Each row below holds a small network's activations on one input, seen along a few directions.
Each table varies a few parts of the input and shows all the possible inputs, shuffled.
A made-up example of a description, with smaller parts first: line(4) and (point or line(9) or (values(2) and ring(5))).
Shared parts are said once, and a part with two or three values counts as separate values.
(in the rows, 128 means zero)

Rows:
r1: [117 147  89  45 154 112 126 160  93 137  70 147]
r2: [161  72 142 198 164 102 129  78 115 116 110 163]
r3: [100 197 145 123 151 106  69 196 132 131 163 119]
r4: [142 158 131 152 109 100  80 143 137  83 200  97]
r5: [119  86 171 200  97  91 123 136 150 119 129  97]
r6: [141 174 102  34 168 131 136 185 101 118 118 150]
r7: [154 118  91 117 121 102 107  69 114  90 124 156]
r8: [ 95 104 200 188  72 151 130 120 116 116 156  98]
r9: [144 154  78 104 178 133 121  96 117 116  75 147]
r10: [168 181  92  94 192 151 130 120 125  97 125 151]
r11: [170 160  98  69  85 134 120 163 171 124 178  87]
r12: [125 139 133 162  91  82  71 119 133 100 145  93]
r13: [146  70 134 148 136 102 157  80 138 117 114 161]
r14: [137 212  94 152  97 121 122 170 180 148 189  88]
r15: [149 118  91  75 120 113 113 102 114 100  99 156]
r16: [105 140 128 199  83 120 161 164 187 181 117  86]
r17: [ 66 112 171 182 146  99 114 191 134 165  99 111]
r18: [123  90 163 129 122 158 156  61 109 120 149 157]
r19: [131  98 110 138 198 132 167 108 134 146  76 150]
r20: [ 75 168 132 144 135  91  62 176 121 144 110 114]
r21: [144  96 181 181 139 161 133  60  87 115 137 161]
r22: [118 124 153 120 176 184 174  88 106 148 107 149]
r23: [122  88 168  92 118 171 164  97 110 125 122 156]
r24: [172 145 102  63 139 131 119 125 122  84 152 157]
r25: [131  76 120 123  79 133 158 159 181 158 117  89]
r26: [143 132  84  85  70 118 111 140 165 140 128  88]
r27: [137  64 125 110 142 117 159 115 135 126  95 160]
r28: [ 87 110 155  65 161 171 178 156  74 171 103 137]
r29: [186 144 110 156 168 126  86  92 106  66 173 159]
r30: [115 193  91 160  78 105 114 145 175 163 132  85]
r31: [104  86 121  81 177 118 172 175 102 166  67 144]
r32: [ 43 137 201 159 124 156 118 170  99 171 129 110]
r33: [ 83 154 151 182  67 175 167 146 155 187 155  85]
r34: [113  97 153 106  59 188 167 145 153 159 146  87]
r35: [167 119  98 169 152 104  78  69  95  87 122 158]
r36: [175 145 102 103 140 120 113  91 123  75 177 156]
The inputs of r11 and r34 match in every part but one. If r36 is changed in the same way as r11 into r34, which row does it become?
Answer: r18
Describe the family of inputs behind these rows.
Answer: line(4) and (values(4) or line(5))
Which other rows does r23 become when the line(5) part takes its other values? List them by row number.
Answer: r18, r21, r22, r28
Which other rows agree with r27 in the line(4) part? List them by row number.
Answer: r2, r5, r13, r16, r17, r19, r25, r31

Rows:
r37: [114 180 120 144 125  94  83 171 145 137 133 105]
r38: [105 190 111 122 135 105 100 189 140 145 127 104]
r39: [132  74 146 183 112 117 140  95 141 121 111 127]
r40: [ 89 107 150 122 156 136 158 161 113 170  75 129]
r41: [122 127 140  79 111 174 158 131 122 141 150 122]
r42: [117  82 128  94 123 146 183 134 133 165  89 126]
r43: [161 149  84 119  92 116 124 135 171 120 152 105]
r44: [147 117 138 130 101 164 148  98 134 118 169 126]
r45: [137 164 115 168  99  81  79 144 156 109 150 101]
r46: [ 98  91 138 101 133 142 169 147 123 164  80 129]
r47: [118 174 122 170 114  80  75 156 149 118 145 104]
r48: [116  88 155 190 121 104 128 108 126 132 104 130]
r49: [141 117 157 172  99 143 117  93 132 100 172 121]
r50: [ 91 160 169 134 146 154 123 149 102 141 141 128]
r51: [154 147 103 160  91  98  89 129 167 105 156 102]
r52: [107 141 175 181 123 129 101 119 110 118 161 126]
r53: [104 136 149  87 120 170 143 147 112 143 143 124]
r54: [127 131 167 181 107 129 106 111 117 110 168 120]
r55: [ 97  97 162 193 137 104 124 121 120 141  99 132]
r56: [192  72  82  61 251 111 132  38  65  65  67 236]
r57: [137  74 130 164 107 132 156  85 143 135 109 128]
r58: [124  78 128 113 114 144 178 118 139 156  98 137]
r59: [137 157  84  71 104 125 136 171 157 142 136  97]
r60: [101 149 176 156 135 140 112 135 109 131 150 125]
r61: [216 153  28  38 228  94  88  69  73  47 104 214]
r62: [118 166  94  76 114 123 119 184 146 144 127 102]
r63: [ 83 113 155 149 158 126 148 153 113 164  82 132]
r64: [108 184 109  96 134 114 111 193 139 146 119 103]
r65: [130 121 138 100 101 170 155 118 129 133 161 130]
r66: [ 93 103 161 171 148 114 134 139 118 156  91 130]
r67: [159 147  86 143  85 109 108 124 171 115 157  97]
r68: [206 121  90  48 239 141 113  42  44  43 123 230]
r69: [ 96 153 164 108 143 163 134 159 103 146 138 123]
r70: [145 152  83  90  93 122 133 158 165 134 147 105]
r71: [141  74 128 142 113 138 172  99 144 140 107 133]
r72: [144 117 142 153  94 156 134  84 136 110 171 120]
Describe the family of inputs behind these rows.
Answer: values(3) and (point or ring(11))
The inputs of r57 and r67 match in every part but the values(3) part. If r55 is changed in the same way as r57 into r67, which row does it become?
Answer: r47
Which other rows does r60 become when the ring(11) part takes its other values? List them by row number.
Answer: r41, r44, r49, r50, r52, r53, r54, r65, r69, r72

Rows:
r73: [194 134  57  35 223 116 109  71  69  64  99 213]
r74: [ 81 114 168 128 115 161 165 154 126 170 116 112]
r75: [149 154  92 106  91 124 129 142 163 127 152 104]
r76: [ 98 187 122 141 101  99  94 200 161 153 140  83]
r77: [170  68 110  65 234 141 154  55  53  87  66 222]
r78: [ 65 120 178 176 105 126 142 171 143 183 105  93]
r79: [123  80 159 163 109 138 143  98 126 130 129 127]
r80: [157 146 103 128 105 114 101 123 145 100 158 115]
r81: [150 166 116 161 118 106  81 126 138  96 165 115]
r82: [114 104 172 199 120 126 127  99 119 125 136 132]
r83: [117 176 114  93 112 132 120 179 145 144 151 102]
r84: [117  87 144 140 101 153 171 118 148 157 120 116]
Describe the family of inputs behind these rows.
Answer: values(2) and (point or line(5))
The inputs of r77 and r73 match in every part but the values(2) part. If r74 is changed in the same way as r77 into r73, which row does it become?
Answer: r83
Which other rows does r76 become when the values(2) part takes its other values? List them by row number.
Answer: r78

Rows:
r85: [ 96 207 115 135  95  90  73 212 164 174 129  74]
r86: [ 56  77 177 126 120 144 202 166 123 207  52 114]
r87: [167 100 100 113 165  95 111  63 117  79 137 190]
r88: [175 111  78 104 172 121 115  71 100  80  90 155]
r89: [154 123 102  57 169 139 121 117  70  92 129 181]
r90: [119 181 139 205  39 116  92 163 179 113 188  74]
r91: [150 121  90  86 159 137 108  59  87  86 119 168]
r92: [188  93  87 131 183  92 110  67 137  81 109 179]
r93: [ 99 214 119 196  92  98  83 173 164 162 167  78]
r94: [ 42 105 232 201 167 128 116 149  94 149  93 134]
r95: [ 98  43 176 158  51 174 226 109 154 191 108 113]
r96: [150 152 106  50 183 146 157 111  85 100 137 178]
r97: [128 158 134 140  32 128 126 183 187 124 197  36]
r98: [100 173 113  94  61 123 114 216 189 170 165  56]
r99: [100  55 216 239 103 168 152  92 124 161 149 105]
r100: [176 149 102  63 199 144 151 105 110 112 107 170]
r101: [177 113  90  76 187 133 119 120  92  94 100 171]
Describe the family of inputs behind these rows.
Answer: values(4) or ring(5) or (values(2) and line(4))
Which other rows belong to the same alternative as r99? List them by row number.
Answer: r86, r94, r95
Which other rows does r100 become when the values(2) part takes its other values? List them by row number.
Answer: r96

Rows:
r102: [107 118 138 125 123 131 140 145 124 149 108 121]
r103: [112 125 145 157 124 131 131 120 132 141 124 123]
r104: [203  91  72  41 243 127 134  30  54  57  86 242]
r105: [131 174 101 109 131 117 109 156 140 129 138 117]
r106: [134 126 135 161 111 116 118 124 142 120 144 117]
r107: [123 115 142 155 107 140 137 116 139 135 134 115]
r108: [112 106 156 139 119 146 152 135 132 147 126 119]
r109: [134 142 121 125 111 120 112 134 142 119 145 116]
r110: [101 115 158 138 130 141 148 139 121 150 118 127]
r111: [126 146 126 119 119 126 107 145 127 121 139 115]
r112: [125 133 138 160 123 115 112 132 132 124 135 120]
r113: [116 110 133 127 111 133 145 138 135 146 118 118]
r114: [141 164  98 108 112 122 117 148 145 124 149 114]
Describe the family of inputs behind these rows.
Answer: point or (values(2) and line(6))
A walk changes only the line(6) part. It starts at r114 and steps to r109. List the rest of the walk in order.
Answer: r106, r107, r108, r113
Which other rows does r107 become when the values(2) part takes its other values? List them by row number.
Answer: r103

Rows:
r115: [125  33 175 136 165 173 191  61  85 135  83 174]
r116: [199 174  51  72 175  95  67  83 105  50 154 177]
r117: [100  88 185 233  74 122 133 115 151 146 149  98]
r118: [157 132  82  36 170 139 150 128 110 117 108 162]
r119: [150  47 162 163 169 131 152  41  88  96  99 188]
r120: [108 183 113 105  79 134 126 202 180 166 152  65]
r121: [185 153  54  63 174 108 101  98 110  80 123 169]
r122: [ 53 142 178 157 103 140 148 199 143 198 109  82]
r123: [134 196  95 136  79  99  84 182 170 124 169  78]
r124: [ 99  89 147  86 197 146 161 127  80 150  62 172]
r125: [ 73  81 203 206  71 163 176 133 150 183 129  88]
r126: [152 216  89 142  80  85  46 167 165  92 200  82]
The inputs of r118 and r121 match in every part but one. If r120 is changed in the same way as r118 into r121, which row does it become?
Answer: r123
Describe the family of inputs behind these rows.
Answer: values(2) and line(6)
Which other rows does r116 become when the values(2) part takes its other values? List them by row number.
Answer: r126
Which other rows does r115 become when the values(2) part takes its other values? List them by row number.
Answer: r125
